A small network was shown many inputs. Here are its activations along a few directions, one row for each input.
In each table, some parts of the input vary, and every possible input appears once, in random order.
A made-up example of a description, with smaller parts first: values(2) and (point or ring(9) or (ring(5) and line(6))).
Shared parts are said once, and a part with two or three values counts as separate values.

Other details of the inputs vary at random and push rows far along three fixed directions, the same in every table; ignore that.

A family of inputs:
row 1: [0.91, 0.57, -0.22, -2.08, 2.10, -0.59, -1.63, -1.61, 1.30, -0.51, -1.62, 1.62]
row 2: [1.80, 0.07, -3.56, 1.08, -0.68, 3.37, -2.81, -0.55, -1.06, 2.36, -0.42, 0.80]
row 3: [-0.35, 2.92, -2.86, -0.28, -2.93, 3.58, -0.56, -0.41, -5.81, -0.64, -0.03, 0.30]
row 4: [2.10, -3.74, 0.40, -3.79, 2.53, -2.37, -1.71, 0.96, 2.39, -2.86, -3.77, 1.70]
row 5: [-2.78, -1.65, 3.33, -0.41, 1.75, -2.42, -0.88, 1.70, 0.48, -5.30, 0.36, 0.40]
row 6: [0.31, 1.39, -0.27, 0.81, -0.34, 3.00, -0.95, -1.04, -2.43, 4.13, 2.20, -0.69]
row 7: [3.36, 0.08, -2.85, -0.25, -2.78, 2.15, 1.70, 0.35, 0.05, 0.82, 0.62, 2.03]
row 8: [0.59, -2.46, 5.59, -0.07, 0.32, -2.49, 1.25, -0.55, 3.29, 0.62, 1.43, 0.20]
row 9: [3.33, -1.41, -0.28, -4.25, 2.77, -2.19, -2.75, 0.48, 2.99, -3.98, -5.33, 0.99]
row 10: [1.91, -4.28, 2.34, -1.31, 0.83, -2.75, -2.29, 1.10, 4.28, -3.57, -2.37, 1.81]
row 11: [-0.84, 0.00, -0.36, 0.52, 1.15, -0.18, -4.56, 3.20, -2.02, -4.75, -2.78, 0.89]
row 12: [-1.83, -2.09, 2.41, 2.74, -1.51, -1.03, 6.69, -3.10, 4.04, 3.56, 3.61, -0.98]
row 13: [-0.04, 2.99, -2.69, -1.27, -1.05, 2.15, -3.07, 1.71, -7.63, -4.08, 0.68, 0.89]
row 14: [-0.76, 2.15, 0.58, 2.58, -0.56, 1.42, -0.10, -0.49, -4.22, 3.83, 2.87, -0.88]
row 15: [-3.08, 0.62, 0.68, 0.38, 0.42, 1.53, -2.68, 0.48, -2.37, -3.06, -0.84, -0.87]
row 16: [0.34, 1.30, -3.07, 2.54, -2.51, 1.04, 0.27, -0.41, -1.42, 4.91, 2.26, -0.77]
row 17: [-3.09, 2.76, 2.54, 4.90, -1.29, 0.84, 3.22, -0.18, -3.17, 4.18, 4.73, -1.34]
row 18: [4.19, -1.83, -5.05, -1.71, -0.08, 3.29, 2.68, -3.26, 1.82, 6.33, -3.27, 0.81]
row 19: [0.90, -3.39, 3.83, -1.01, 0.26, -4.15, -0.47, -0.94, 2.95, -4.01, -1.98, -0.76]
row 20: [-2.23, -1.01, 1.28, -0.19, 1.51, -1.89, -0.57, 1.57, -0.85, -3.41, -0.12, 0.36]
row 21: [-0.45, -2.19, 3.25, 2.40, -0.87, -3.56, 2.00, 0.95, 3.65, -2.15, 1.26, -1.01]
row 22: [-4.64, 3.85, -0.90, 3.34, -0.31, 1.68, -2.31, 0.38, -7.43, -0.82, 1.00, -1.46]
row 23: [-0.29, -3.89, 3.84, -0.49, 0.07, -3.46, 0.99, -1.26, 4.03, -0.76, 2.12, 0.01]
row 24: [-0.67, 1.11, 0.13, -1.35, 2.47, -0.01, 0.29, -0.33, 2.13, -2.02, -1.05, 0.89]
row 25: [-2.62, 4.42, 0.19, 3.05, -1.75, 1.11, -2.04, 0.97, -6.99, 2.58, 3.95, -2.34]
row 26: [0.64, -2.08, 0.38, -1.46, 0.43, -0.09, -1.87, -1.47, 0.90, -1.08, -2.56, 0.47]
row 27: [1.18, -0.65, 3.02, 1.69, -1.10, -1.21, 3.37, -0.81, 1.40, 3.73, 2.51, -1.42]
row 28: [0.96, -2.65, 1.35, 1.34, -0.49, -2.34, 0.32, -0.38, 2.87, 0.20, 0.18, 1.32]
row 29: [-4.08, -1.27, 5.64, 2.77, -0.52, -5.51, 2.76, 0.44, 0.99, -3.39, 4.36, -2.03]
row 30: [1.83, 2.34, -3.96, -2.75, 1.70, 2.93, -3.89, -1.56, -0.94, 0.89, -2.43, 1.43]
row 31: [5.10, -0.28, -7.11, -5.77, 3.28, 5.76, 0.91, -0.65, 5.13, 2.67, -5.68, 2.06]
row 32: [-1.94, 1.12, 1.68, 1.20, 0.77, -2.38, 2.96, -1.00, 2.28, -0.22, 1.79, 0.51]
row 33: [-4.54, -1.76, 5.65, 2.41, -0.14, -3.78, 2.28, -0.05, 2.01, -3.03, 4.95, -1.20]
row 34: [0.77, -0.56, -1.58, 0.28, -1.04, -0.41, -0.39, 2.05, 1.21, -0.62, -1.60, -0.52]
row 35: [2.34, -4.41, 0.82, -3.37, 1.66, -1.75, 0.95, -0.92, 4.46, -0.25, -2.22, 1.57]
row 36: [1.16, -1.49, -0.71, -2.52, -0.32, -0.86, -1.60, -0.12, 1.04, -0.77, -3.08, -0.17]
row 37: [-0.57, 0.46, -0.86, -0.48, 1.11, 0.37, -2.15, 1.58, -2.13, -3.63, -3.15, -1.22]
row 38: [-3.33, -1.10, 4.74, 1.31, -1.45, -4.77, 1.52, 0.66, 1.70, -3.50, 1.34, -1.87]
row 39: [1.89, -2.66, -0.54, -4.34, 1.22, -2.05, -2.25, 1.67, 1.80, -2.75, -3.18, 0.70]
row 40: [-0.51, 3.52, -2.30, -0.28, 1.37, 0.23, -3.50, -0.88, -3.69, 0.17, -1.07, 1.24]
row 41: [1.15, 2.80, 0.42, 0.58, -3.00, 2.77, 1.55, 0.37, -3.83, 1.51, 2.31, 0.43]
row 42: [-2.02, 1.16, -1.38, 1.25, -1.21, -0.11, 2.15, 0.75, -1.90, 1.73, 2.58, -1.53]
row 43: [-2.81, 0.08, 5.05, 2.71, -1.02, -0.47, 3.05, -0.25, 1.49, 1.51, 4.51, -1.24]
row 44: [2.76, 0.52, -4.24, -0.65, 0.81, 2.14, -4.69, 1.61, -2.58, -0.97, -3.27, 0.49]
row 45: [4.79, -2.72, -5.92, -0.95, -0.73, 5.29, 5.00, -1.56, 6.52, 7.71, -1.53, 1.35]
row 46: [3.03, 3.07, -3.95, -4.67, 0.36, 2.80, -3.24, 0.94, -2.57, -4.14, -4.18, 2.68]
row 47: [2.74, -0.06, -2.97, 0.18, -0.07, 5.47, 6.54, -1.42, 2.79, 9.24, 0.48, -0.09]
row 48: [-3.19, 4.33, 0.04, 2.65, -1.30, 1.80, -0.96, 2.00, -5.80, 1.42, 2.36, -2.15]
row 49: [-2.40, 5.41, -2.32, -0.16, 0.37, 0.08, -7.06, 1.34, -7.34, -2.67, -0.83, 0.02]
row 50: [-1.12, 1.69, -1.76, 0.51, 0.55, 0.55, -2.87, 0.42, -5.56, -0.46, 1.28, -1.11]
row 51: [1.23, 0.75, -0.28, 2.02, -0.71, 1.89, 5.42, -0.73, 1.15, 5.84, 1.76, -1.90]
row 52: [2.03, -1.72, -3.12, 2.11, -1.43, 3.09, 6.11, -1.65, 4.41, 7.13, 1.61, 0.59]
row 53: [1.50, -4.42, 2.46, -3.75, 1.07, -2.23, -2.96, -0.63, 4.29, -4.08, -4.08, 1.06]
row 54: [-3.45, 2.36, 2.38, 2.46, -1.30, -3.41, 3.60, -0.54, 1.67, 0.50, 4.04, -1.34]
row 55: [-1.19, 1.91, 1.06, -0.21, 1.62, -1.90, -0.76, 1.08, 0.22, -4.07, -0.72, -0.73]
Description of these inputs: values(5) and (point or (values(2) and line(5))).
Q: Changing only the values(5) part turns row 50 into row 44. The same change can be made to row 35. Which row results?
A: row 10
Q: Changing only the values(5) part turns row 39 into row 36. The same change can be made to row 33. Which row results?
A: row 15
Q: Which other rows does row 30 become when the values(2) part takes its other values? List them by row number.
A: row 31
Q: Which other rows does row 20 become when the line(5) part takes its other values? List them by row number.
A: row 5, row 29, row 33, row 42
Q: Which other rows agree with row 25 in the values(5) part? List them by row number.
A: row 6, row 8, row 14, row 17, row 27, row 41, row 43, row 47, row 48, row 51
Q: Which other rows does row 13 become when the values(5) part takes its other values? List them by row number.
A: row 3, row 7, row 41, row 46

A family of inputs:
row 56: [2.21, -3.36, 2.05, -4.41, 2.71, -4.56, -2.63, -0.01, 5.09, -4.13, -4.11, 1.15]
row 57: [2.08, -0.43, -2.49, -1.52, 0.23, 0.18, -3.79, 1.42, -2.51, -0.93, -2.82, 0.36]
row 58: [-0.09, 3.10, -3.40, -0.81, -0.20, 4.50, 0.33, 0.85, -4.61, 1.23, -0.92, -0.59]
row 59: [-4.04, 2.59, 6.22, 4.30, -1.98, -3.18, 2.71, 0.48, -0.81, -1.43, 5.90, -1.49]
row 60: [-3.11, 3.70, 1.68, 2.02, -0.87, -0.06, 0.73, 1.26, -4.63, -0.76, 3.27, -1.37]
row 61: [1.25, -0.69, -2.89, 0.07, 1.24, 4.34, -4.66, 1.88, -3.70, 2.20, -2.61, -1.16]
row 62: [0.99, -3.49, 3.34, -2.14, -0.03, -4.18, 3.31, 2.53, 5.13, -3.29, -1.26, -0.20]
row 63: [-5.19, 2.10, 5.23, 4.41, -0.51, -4.51, 3.70, -0.95, 1.71, -0.81, 5.23, -1.75]
row 64: [2.51, -4.47, 0.46, 0.46, -2.97, -1.93, 6.30, -3.17, 5.78, 5.01, 1.43, -0.30]
row 65: [-3.43, 3.01, -0.48, -0.01, 1.46, 0.30, -2.03, 0.71, -3.83, -3.67, -0.47, -0.63]
row 66: [-1.60, 0.21, 3.19, 1.60, 0.37, -4.06, -1.18, -1.55, 1.53, -1.32, 2.15, -0.28]
row 67: [1.71, -3.84, 1.93, -3.89, 2.41, -3.47, -3.40, -0.05, 5.96, -4.67, -3.87, 2.10]
row 68: [6.01, -2.25, -4.83, -2.24, -1.01, 4.40, 4.61, -3.56, 3.61, 8.25, -0.90, 1.94]
row 69: [-0.19, -0.71, -0.77, -2.41, 5.25, 1.34, -8.54, 2.33, -2.48, -3.41, -6.91, 0.67]
row 70: [-0.59, 2.20, -2.97, -0.75, 1.46, 2.38, -5.65, -0.80, -4.56, -1.40, -1.06, 0.66]
row 71: [1.53, -3.00, 1.00, -2.90, 0.76, -1.21, -0.49, 3.77, 4.37, -5.68, -4.03, 1.24]
row 72: [2.10, 0.01, -0.16, -0.46, -1.40, -0.13, 0.98, -1.36, -0.34, 3.08, 1.14, 0.45]
row 73: [1.18, 0.20, -3.59, 1.03, -1.29, 2.44, -1.64, -0.48, -3.17, 1.83, 0.08, 0.40]
row 74: [1.19, 0.09, -4.33, 0.46, -2.36, 3.59, 6.42, -1.22, 0.86, 5.93, 0.79, -1.30]
row 75: [0.94, -2.25, 2.82, -2.11, 0.73, -0.92, 1.92, 1.15, 3.53, -3.61, -1.10, 1.22]
row 76: [-1.94, 0.13, 3.43, 5.29, -3.00, -3.52, 1.08, -1.10, -0.88, 1.00, 5.16, -1.09]
row 77: [-3.91, 0.02, 6.53, 4.92, -1.44, -1.75, -0.12, -0.82, -1.71, 1.42, 5.94, -2.29]
row 78: [-0.47, -2.84, 4.53, -2.25, 2.50, -5.42, 3.94, 0.30, 7.12, -2.92, -1.14, 0.05]
row 79: [-3.64, 2.32, 0.95, 2.10, -0.54, -1.39, -2.63, -2.21, -4.26, -0.50, 3.14, -1.28]
row 80: [-1.23, 0.54, -1.56, 0.58, -0.02, 1.76, -0.73, 2.06, -2.51, -3.04, -0.73, -0.27]
row 81: [0.64, 1.37, 1.32, 0.39, -0.67, -0.55, -2.84, -0.03, -2.02, -0.97, 0.23, 0.55]
row 82: [4.88, -0.80, -4.54, -1.16, -1.58, 4.34, 3.45, -2.82, 2.60, 7.91, -0.19, 1.81]
row 83: [0.69, -0.31, -2.60, -3.81, 3.85, 1.69, -2.07, 1.17, 0.90, -4.03, -5.17, 1.43]
row 84: [3.41, -4.31, -0.70, -0.24, -1.53, -1.02, 3.07, -1.46, 5.96, 3.24, -0.20, 1.31]
row 85: [-1.16, 3.39, -2.61, 0.43, 0.45, 2.30, -3.88, 4.01, -5.43, -3.38, -2.12, -0.91]
row 86: [-0.17, 2.31, -2.26, 0.29, -1.26, 2.47, -1.82, -1.69, -5.31, 2.37, 0.82, -0.20]
row 87: [0.44, 2.47, -6.44, 0.24, 0.67, 5.08, 4.08, -1.49, 0.89, 6.74, 0.29, 0.28]
row 88: [-3.02, 2.99, 1.97, 2.53, -1.42, 0.79, 1.47, 0.85, -2.31, -0.25, 4.02, -0.50]
Q: Changing only one part turns row 72 into row 57. The same change can be made to row 88. Which row results?
A: row 71
Q: What is each input in this table made of?
A: values(3) and (point or (values(2) and ring(5)))
Q: Which other rows does row 75 become when the values(2) part takes its other values? List them by row number.
A: row 68
Q: Which other rows does row 80 become when the ring(5) part takes its other values? List them by row number.
A: row 62, row 71, row 74, row 85
Q: Which other rows agree with row 70 in the values(3) part? List them by row number.
A: row 56, row 63, row 65, row 66, row 67, row 69, row 78, row 79, row 83, row 87
Q: Which other rows does row 86 become when the values(3) part takes its other values? List them by row number.
A: row 64, row 79
